A small network was shown many inputs. Here are its activations along a few directions, one row for each input.
Each table varies a few parts of the input and shows all the possible inputs, shuffled.
A made-up example of a description, with smaller parts first: values(2) and (point or line(11) or (line(4) and ring(5))).
Shared parts are said once, and a part with two or three values counts as separate values.
(in the rows, 128 means zero)

Table:
R1: [139 172 188 176  97 128  97 116 133 103 128 181  95 133 144  99]
R2: [163 205 144 188 114 130  99 131 127 101  80 143 141 128 126  97]
R3: [ 67 136 101 180 109  79 117  67  89 148 143 133 143 121 124  68]
R4: [145  64  73  62 179 147 160 143 135 135 145  43 145 111 126 180]
R5: [ 57 127 143 207 120  77 109  89  93 133 102 136 140 101 143 110]
R6: [121  68 160  76 158 136 144 138 163 127 118 127 114 142 143 193]
R7: [ 88  48 117 109 191 106 149 126 137 156  82  94 153 111 128 192]
R8: [109 168  50 143 104 104 118  88  96 152 182 132 137 152  98  38]
R9: [ 72  81 157 166 155  82 133 117 109 126  59 137 159  87 148 161]
R10: [112  97 202 137 129 111 126 129 138 102  93 172 110 113 155 155]
R11: [170 216  94 160 104 131 107 118 120 117 120 141 141 151 118  62]
R12: [151 192  91 116  85 137 116  95 127 129 219 183 107 177 113  42]
R13: [117  72 117 102 182 130 144 141 140 140  71  90 149 126 126 191]
R14: [153  92 199  60 142 192 148 222 178 140 113 110 105 122 118 223]
R15: [149 126 203 131 128 127 127 139 143  93  82 170 109 122 146 151]
R16: [173 224  45 130 106 136 124 118 119 128 169 139 142 172 100  36]
R17: [116 160  90 120  81 117 116  81 116 140 227 179 101 169 115  49]
R18: [146 183 139 147  86 131 104  99 126 119 169 181  99 156 135  66]
R19: [ 77 143  50 148 106  79 128  67  87 164 190 127 137 140  96  43]
R20: [109 152 140 153  83 114 104  84 119 127 179 181  98 148 139  71]
R21: [101 141 188 182  95 111  98 102 126 110 138 181  94 125 151 105]
R22: [208 105  99  51 146 217 172 233 155 135 132  42 134 111 114 217]
R23: [117  40  70  67 188 119 164 129 124 155 153  42 140  97 128 186]
R24: [ 91 150 147 201 117 103  99 103 104 120  94 140 141 113 139 103]
R25: [104 104 161 160 148 105 125 132 116 111  49 135 156  99 141 156]
R26: [173 158 160 148 140 132 128 154 137  89  34 136 154 113 125 150]
R27: [175 121 149  78 153 202 156 228 165 140  62  82 136 116 103 224]
R28: [100 161 101 174 106 104 106  87  99 136 135 137 142 133 123  63]
R29: [152  58 113  36 153 149 157 142 155 124 191  79 112 130 147 190]
R30: [187  74 149  32 134 204 162 223 163 138 183  68 107 121 131 219]
- The inputs of R29 and R30 match in every part but one. If R10 is changed in the same way as R29 into R30, which row does it become? => R15
- What is each input in this table made of? => line(5) and line(6)
- Start at R4 and move only the line(6) part, one step at a time. The first step leads to R13. Which rows follow, in order? => R25, R24, R28, R8
- Which other rows does R19 become when the line(6) part takes its other values? List them by row number. => R3, R5, R7, R9, R23

Table:
R31: [174 191 108 131 109 134 110 111 133 104 153 148 122 162 126  69]
R32: [192 125 147  60 136 202 154 205 174 131 112 104 122 133 110 199]
R33: [108 138  33 115 104 110 124  68 100 162 250 100 119 155 114  50]
R34: [130 105  33  76 125 134 153 111 111 161 243  71 122 138 110 103]
R35: [192 165 143 113 113 171 132 171 152 104 133 128 116 126 124 139]
R36: [107  52 163  97 182 137 155 182 149 150  62  72 142  97 123 228]
R37: [167 103 173  89 143 200 144 209 163 133  95  95 123 119 125 217]
R38: [130  77 191 111 140 130 133 136 147 102 123 145 104 106 159 179]
R39: [129  63  40  13 147 162 179 162 134 172 222  54 142 138 102 160]
R40: [116 201 162 200  77 122  95 121 113 121 117 195 122 141 128  67]
R41: [101  35 107  90 208 115 163 158 140 152  70  55 173  95 138 226]
R42: [102  71 101 136 180  91 145 114 107 130  80  81 162  90 140 170]
R43: [145 177 166 171  92 142 100 143 126 106 120 151 119 128 143 107]
R44: [ 57 144 148 207 113  71 108  83  89 137  74 167 137 117 121  87]
R45: [ 85 120 154 180 128  88 113 105 102 123  79 125 134 105 137 122]
R46: [109  90 158 142 154 114 138 144 116 129  75  99 138  83 135 176]
R47: [123  47 189  68 171 158 149 168 176 126 106 119 101 124 147 235]
R48: [ 83 134 184 174  97  80 106  76 117 117 129 216 108 139 147  88]
R49: [146 216 106 156 100 117 105  88 119 120 149 191 124 172 108  30]
R50: [ 81 161  31 141  94  95 112  45  93 179 244 144 120 163 101  10]
R51: [197 155 108  92 128 159 136 150 145 107 145 120 122 144 122 121]
R52: [166 142 171 135 115 169 123 181 139 108 112 123 120 106 138 160]
R53: [ 78 103  96 174 155  68 118  72  92 124  83 110 159 109 142 120]
R54: [141 226 138 178  79 126 102 110 126 118 138 198 119 158 115  46]
R55: [170 198 144 150  91 145 107 133 138 103 140 156 118 147 129  88]
R56: [ 49 123  89 204 140  53 113  51  84 136  75 150 163 118 130  80]
R57: [110 111 189 145 113 101 110  97 131 101 132 172 105 125 161 128]
R58: [198 112 111  36 148 190 158 190 168 128 126  97 129 148 109 181]
- What is each input in this table made of? => line(4) and (point or line(6))
- The inputs of R53 and R42 match in every part but the line(4) part. If R57 is changed in the same way as R53 into R42, which row does it become? => R38
- Which other rows does R37 become when the line(4) part takes its other values? List them by row number. => R40, R43, R52
- Which other rows does R50 become when the line(4) part takes its other values? List them by row number. => R33, R34, R39
